Each row below holds a small network's activations on one input, seen along a few directions.
In each table, some parts of the input vary, and every possible input appears once, in random order.
Descriptions start from the smaller parts, as in this example, which fits no table here: values(3) and (point or ring(9) or (line(6) and ring(8))).
Shared parts are said once, and a part with two or three values counts as separate values.

Other details of the inputs shift rows strongly along two fixed directions, in all tables alike. That doesn't count.

Table:
R1: -32  316  -223  -209  124  60  295  -181  -39  -139  -22  94
R2: 84  -392  369  280  -294  -53  -18  256  77  112  275  361
R3: 129  -134  -420  -8  104  224  154  -107  -5  11  545  -463
R4: -78  -188  240  288  -141  -32  -83  301  173  205  63  110
R5: -199  187  170  198  -145  99  -424  -157  -73  261  -336  187
R6: 69  -427  -380  130  203  263  126  -139  22  174  350  -327
R7: 115  -116  -388  -54  69  21  93  -143  63  74  463  -451
R8: 8  -564  166  209  -485  -444  -71  524  -196  -71  502  277
R9: -9  -183  -562  387  185  179  -296  -55  242  -72  65  -231
R10: 20  106  -627  163  -13  185  -305  -36  58  -53  288  -364
R11: -101  182  209  -197  91  86  329  -538  -136  36  -516  343
R12: 23  -154  -748  152  45  7  -199  101  -147  -357  43  -124
R13: 31  -121  -568  -298  426  201  81  -183  -70  -62  -59  -635
R14: -192  16  491  90  -90  48  -88  42  -115  410  -64  267
R15: 62  199  -502  -167  202  232  162  -114  72  82  105  -485
R16: 150  99  -639  175  33  110  -233  31  230  -301  227  -161
R17: 74  -274  -655  -32  120  -11  192  257  -82  -230  118  -218
R18: -9  11  -184  -75  46  35  36  21  286  -114  257  -296
R19: 72  80  -637  240  97  146  -266  3  225  -233  290  -374
R20: -192  794  226  -180  -219  -52  -150  -412  -134  -131  -647  463
R21: -27  58  522  -111  -66  5  -46  -68  -383  152  -138  -11
R22: 100  95  591  -114  -47  -75  23  -13  -232  -79  -249  240
R23: -31  -180  363  212  -225  -177  -192  576  -72  39  148  8
R24: 55  194  -756  -227  230  139  385  -182  110  -233  -17  -249
R25: 17  -359  30  209  -596  -375  25  416  30  -56  727  272
R26: -8  -153  308  345  -351  -138  -165  608  111  61  721  126
R27: -41  -269  -407  -170  56  -69  118  101  -63  -274  35  -109
R28: -104  375  584  -350  -31  -68  220  -363  -440  -105  -657  358
R29: 53  -520  193  158  -368  -261  -250  698  70  -118  442  157
R30: 43  -60  480  215  -385  -100  -58  260  47  42  486  95
R31: 51  -39  41  29  307  202  181  -362  86  69  -142  -149
R32: 14  326  216  -152  190  91  162  -266  119  138  -665  228
R33: -91  483  170  -62  198  65  -347  -291  -168  -135  -675  -64
R34: 281  59  -481  -171  285  15  268  -298  217  -180  170  -323
R35: -29  -311  200  106  -198  -87  -84  225  260  58  79  292
R36: 122  -209  -281  120  293  156  128  34  186  12  114  10
R37: -69  395  702  -369  37  -127  -26  -401  -394  248  -614  35
R38: -104  513  694  -233  243  -9  4  -185  -269  65  -634  117
R39: -50  420  72  0  151  123  -233  -420  85  -7  -722  294
R40: 183  66  -400  -32  76  79  155  155  246  -137  217  -177
R41: 57  166  438  -94  73  -75  -40  158  -180  -57  -220  246
R42: 44  -116  118  311  -302  -173  -549  459  -84  -177  93  262
R43: -157  748  662  -311  -24  85  50  -330  -228  307  -431  201
R44: -13  56  311  204  -373  -125  -112  463  150  84  339  59
R45: -58  199  -266  -5  152  138  -360  -166  -240  -36  -296  -271
R46: -165  320  513  -270  -54  -175  252  -545  -121  174  -715  509
R47: -164  526  291  -418  6  93  49  -392  -18  151  -351  -68
R48: -9  96  634  -103  -29  -244  -77  -62  -177  61  -260  35
R49: -189  197  320  -193  -423  -207  71  64  18  -65  -23  423
R50: 106  -409  208  277  -378  -253  -218  826  -5  -40  395  184
R51: -22  -598  199  356  -400  -197  -182  350  18  371  571  82
R52: -128  -64  -140  -164  201  187  49  -292  97  234  -206  -183
R53: -54  -132  213  78  -193  -79  -176  438  -224  183  113  -74
R54: -32  -30  -940  90  303  225  -5  -371  110  -216  -239  -105
R55: -41  -426  253  284  -302  -137  -276  695  -263  198  594  36
R56: -4  -318  318  243  -127  -175  -69  71  154  197  186  87
R57: -4  -127  -714  -69  482  241  384  -292  65  -93  -67  -107
R58: 136  519  347  -291  69  90  254  -428  2  -79  -330  120
R59: 193  94  -507  -139  414  76  261  -402  224  -133  165  -588
R60: 28  -84  -620  -55  435  337  186  -247  112  199  -118  -466
R61: 135  -303  458  106  -281  -357  -149  372  -94  -27  217  233
R62: 64  -268  374  159  -110  -77  -87  268  -157  -39  251  -68
R63: -93  -244  415  364  -141  -54  -136  372  95  221  277  254
R64: 135  -90  -464  -131  96  54  101  66  342  -234  320  -231
R65: 111  80  -638  -223  252  193  462  -392  19  -287  126  -258
R66: -65  -281  -188  70  167  88  16  -27  310  43  57  -200
R67: 68  -101  -518  -204  506  132  119  -154  95  -231  -116  -619
R68: 90  84  214  84  -181  -73  -10  327  107  -21  355  247
R69: -282  311  444  -337  -63  -59  167  -417  -17  101  -745  521
R70: -171  84  224  -19  -189  -70  148  1  -21  138  -386  455
R71: 204  -238  -432  -55  391  61  233  -340  240  -20  -36  -198
R72: -104  28  293  -45  -137  -160  41  233  -324  -69  -91  359
Description of these inputs: values(3) and line(4) and (point or ring(5)).
Changing only the line(4) part turns R70 into R32. The same change can be made to R12. Which row results?
> R42
Change only the values(3) part in R1. List by row number the other rows that result.
> R57, R72
A walk changes only the ring(5) part. It starts at R38 and steps to R62. List the rest of the walk in order.
> R48, R67, R23
List by row number the other rows that have the line(4) part and the values(3) part in common with R1.
> R20, R24, R25, R49, R65
Change only the ring(5) part in R60. List by row number the other rows that result.
> R6, R14, R51, R52
Change only the line(4) part in R1. List by row number the other rows that result.
> R26, R43, R68

Table:
R73: -53  -161  -79  145  -30  3  -53  39  121  101  57  37
R74: -107  203  504  -27  -157  -65  -262  36  -155  147  -309  164
R75: 89  1  -684  -66  394  193  124  -258  19  -254  -162  -258
R76: -107  93  709  -63  -349  -178  14  86  -224  250  -61  402
R77: 26  401  -223  -277  266  157  194  -446  61  -119  -343  -66
R78: -30  -146  -16  177  23  17  -156  74  -31  43  0  34
R79: -71  125  325  -219  35  -28  165  -241  -103  64  -217  42
R80: -6  -233  -267  166  -156  -72  -20  199  134  -64  220  105
R81: 0  337  -112  -213  325  241  144  -474  87  33  -348  -166
R82: 150  -321  -504  -35  334  118  290  82  127  -117  300  -385
R83: 55  -102  -256  139  -119  -60  -90  275  52  -142  417  -107
R84: 118  -391  162  170  -214  -171  8  344  58  14  443  56
R85: -81  428  511  -87  -73  -2  -98  -155  -98  142  -338  81
R86: 16  -235  -70  191  -278  -155  -260  437  -47  -99  343  61
Describe the family of inputs behind these rows.
> line(4) or (values(2) and ring(5))

Table:
R87: -158  574  712  -249  -308  -240  -135  -199  -253  7  -588  458
R88: -37  -124  -38  101  -332  -216  -153  424  -66  -98  271  112
R89: -107  146  227  -100  123  49  -135  -275  -167  98  -396  -54
R90: 112  4  -103  -243  281  114  440  -257  49  105  229  -423
R91: 107  186  506  -326  174  -14  334  -222  -32  86  -113  -124
R92: -9  101  -309  -39  -58  16  17  49  120  -71  119  -46
R93: 15  -88  8  134  -269  -194  -148  434  118  -125  294  146
R94: 105  151  -330  -15  330  200  -57  -63  47  -113  -99  -294
R95: 80  10  -388  -60  243  61  246  -229  124  -255  -59  -72
R96: 47  360  208  -42  97  96  -167  -206  -55  -30  -338  5
R97: 95  -172  -367  -77  275  71  171  -270  -39  -44  -131  -191
R98: 53  106  -366  -60  284  184  -60  -59  -136  -99  -103  -328
R99: 3  43  -441  -121  175  190  285  -187  99  -115  -19  -52
R100: -48  2  -321  -22  275  244  28  -182  101  101  -106  -344
R101: -14  -16  -437  -167  274  52  255  -117  -62  -204  -68  -80
R102: 109  -386  169  -43  -69  -146  181  299  -118  86  611  -212
R103: -21  334  159  -81  77  35  -168  -212  -238  4  -341  -18
R104: 87  -386  -132  196  -2  -61  46  288  136  28  234  28
R105: 5  70  386  73  -431  -211  -251  254  55  -88  95  361
R106: 15  195  -229  -66  -75  24  24  -170  102  -97  -15  -50
R107: -156  386  799  -120  -214  -99  21  -347  -100  313  -585  543
R108: 31  185  -389  1  240  228  -11  -124  34  13  -44  -290
R109: 16  -453  130  162  -263  -114  -92  417  -88  107  268  215
R110: -28  -122  140  138  26  -18  -232  39  83  62  30  -32
R111: -44  -322  72  184  -354  -201  -38  329  -86  -117  354  290
R112: -85  141  334  228  -316  -51  -289  140  -50  144  110  187
R113: 112  -436  -65  249  -86  -94  -30  216  146  6  307  73
R114: -67  -62  -69  -26  165  93  -66  -36  -94  52  -185  -240
R115: 25  -353  -194  165  -62  -13  55  204  122  158  310  57
R116: -36  -8  -41  30  236  82  -61  -26  82  47  -161  -198
R117: -16  -254  -193  177  -234  -45  49  160  124  -66  433  191
R118: -153  -63  403  196  -275  -52  -255  83  22  242  53  147
R119: -37  252  158  -179  75  30  195  -157  19  -137  -366  236
Describe the family of inputs behind these rows.
> values(3) and (point or (values(2) and ring(5)))
Changing only the values(3) part turns R114 into R116. The same change can be made to R98. Which row results?
> R94

Table:
R120: 15  4  212  18  4  -15  2  1  6  59  -33  45
R121: -123  172  210  109  -245  -66  -308  91  -66  0  -218  263
R122: -30  -293  183  208  -316  -135  -90  368  43  66  359  205
R123: -51  189  270  -125  -18  -67  67  -86  -84  4  -226  147
R124: -1  -296  138  195  -326  -153  -86  366  55  9  390  169
R125: 144  -123  -722  -100  343  162  241  -186  142  -164  173  -410
R126: 66  67  -392  -192  331  146  209  -269  38  -130  -91  -251
R127: -27  401  499  -206  67  18  53  -310  -151  117  -528  163
R128: 77  25  -374  -134  388  150  177  -308  55  -32  -112  -316
R129: -56  62  330  -36  -62  -60  -34  23  -98  143  -114  64
R130: 37  -341  -152  158  -126  -59  -3  306  79  -85  421  -34
R131: -61  284  438  -183  14  17  12  -178  -94  143  -305  75
R132: 120  -106  -602  -75  416  207  195  -212  84  -87  136  -532
R133: -13  -295  150  163  -368  -182  -98  371  10  51  373  217
R134: 33  146  -153  -159  259  92  173  -255  -28  -3  -233  -100
R135: -118  406  426  -227  19  13  114  -362  -115  83  -507  225
R136: -81  -46  73  259  -303  -89  -375  299  -10  -28  116  224
R137: 67  -255  -534  325  -76  19  -246  340  134  -149  399  -155
Changing only one part turns R137 into R121. The same change can be made to R125. Which row results?
> R133
Describe the family of inputs behind these rows.
> values(3) and (point or line(5))
Change only the values(3) part in R128. List by row number the other rows that result.
> R120, R127
Change only the values(3) part in R122. List by row number the other rows that result.
> R134, R135

Table:
R138: 139  -457  -421  221  25  11  -200  302  65  -91  384  -332
R139: -73  276  310  -178  -121  -70  14  -244  -104  -34  -311  355
R140: -9  235  -151  -73  272  193  34  -421  106  18  -251  -219
R141: -43  -129  -89  202  -161  64  -162  168  89  186  324  18
R142: -59  265  310  -133  -56  -41  100  -59  -54  -86  -425  342
R143: 54  252  -361  -285  320  161  141  -410  -98  -211  -254  -371
R144: 60  118  -105  -11  213  76  -48  -203  161  26  -156  -154
R145: -172  332  728  -74  -180  -94  -265  -144  -263  163  -420  332
R146: -62  72  -241  -108  253  73  73  -418  30  -31  -340  -85
R147: 153  -60  -581  -31  420  201  146  -340  88  -149  -232  -264
R148: -89  129  -317  -79  227  150  154  -356  -49  71  -341  -63
R149: 65  265  -347  -293  440  147  163  -239  -46  -229  -330  -330
R150: -171  345  726  -54  -74  -91  -183  34  -218  125  -556  319
R151: -66  -182  -172  97  -263  -83  36  208  -12  -6  282  160
R152: -18  318  531  6  -228  -136  -74  28  24  18  -115  281
R153: 44  -460  -393  247  32  24  -65  311  150  -85  271  -27
R154: 146  -158  -390  -306  574  151  432  -326  -57  -32  43  -599
R155: -28  -217  -64  124  -359  -90  -145  422  -121  14  460  13
R156: -4  -179  14  173  -305  -175  -148  305  164  -15  533  43
R157: 108  -247  -45  175  -209  -177  -166  408  -52  -126  415  -43
R158: 54  -128  21  -263  281  21  439  -298  -6  82  -109  -58
R159: 102  -323  -101  220  -257  -149  -58  329  57  -142  367  179
R160: -61  324  623  -8  -254  -129  -77  173  25  44  -153  393
R161: 34  -193  -202  184  72  99  -82  232  225  -12  202  -146
R162: -41  88  894  -119  -199  -102  186  -15  -31  307  -38  261
R163: -8  -5  -72  113  -266  6  -14  193  60  56  354  22
R164: -55  -280  -106  254  -196  -39  -231  360  -132  140  395  -24
Changing only one part turns R156 into R139. The same change can be made to R152. Which row results?
> R159
Describe the family of inputs behind these rows.
> values(3) and (point or (values(2) and line(4)))
Change only the line(4) part in R140. List by row number the other rows that result.
> R141, R144, R161
Change only the values(2) part in R161. List by row number the other rows that result.
> R160
Change only the values(2) part in R141. List by row number the other rows that result.
> R163
List by row number the other rows that have the values(3) part in common with R154.
> R138, R143, R145, R149, R150, R155, R157, R164
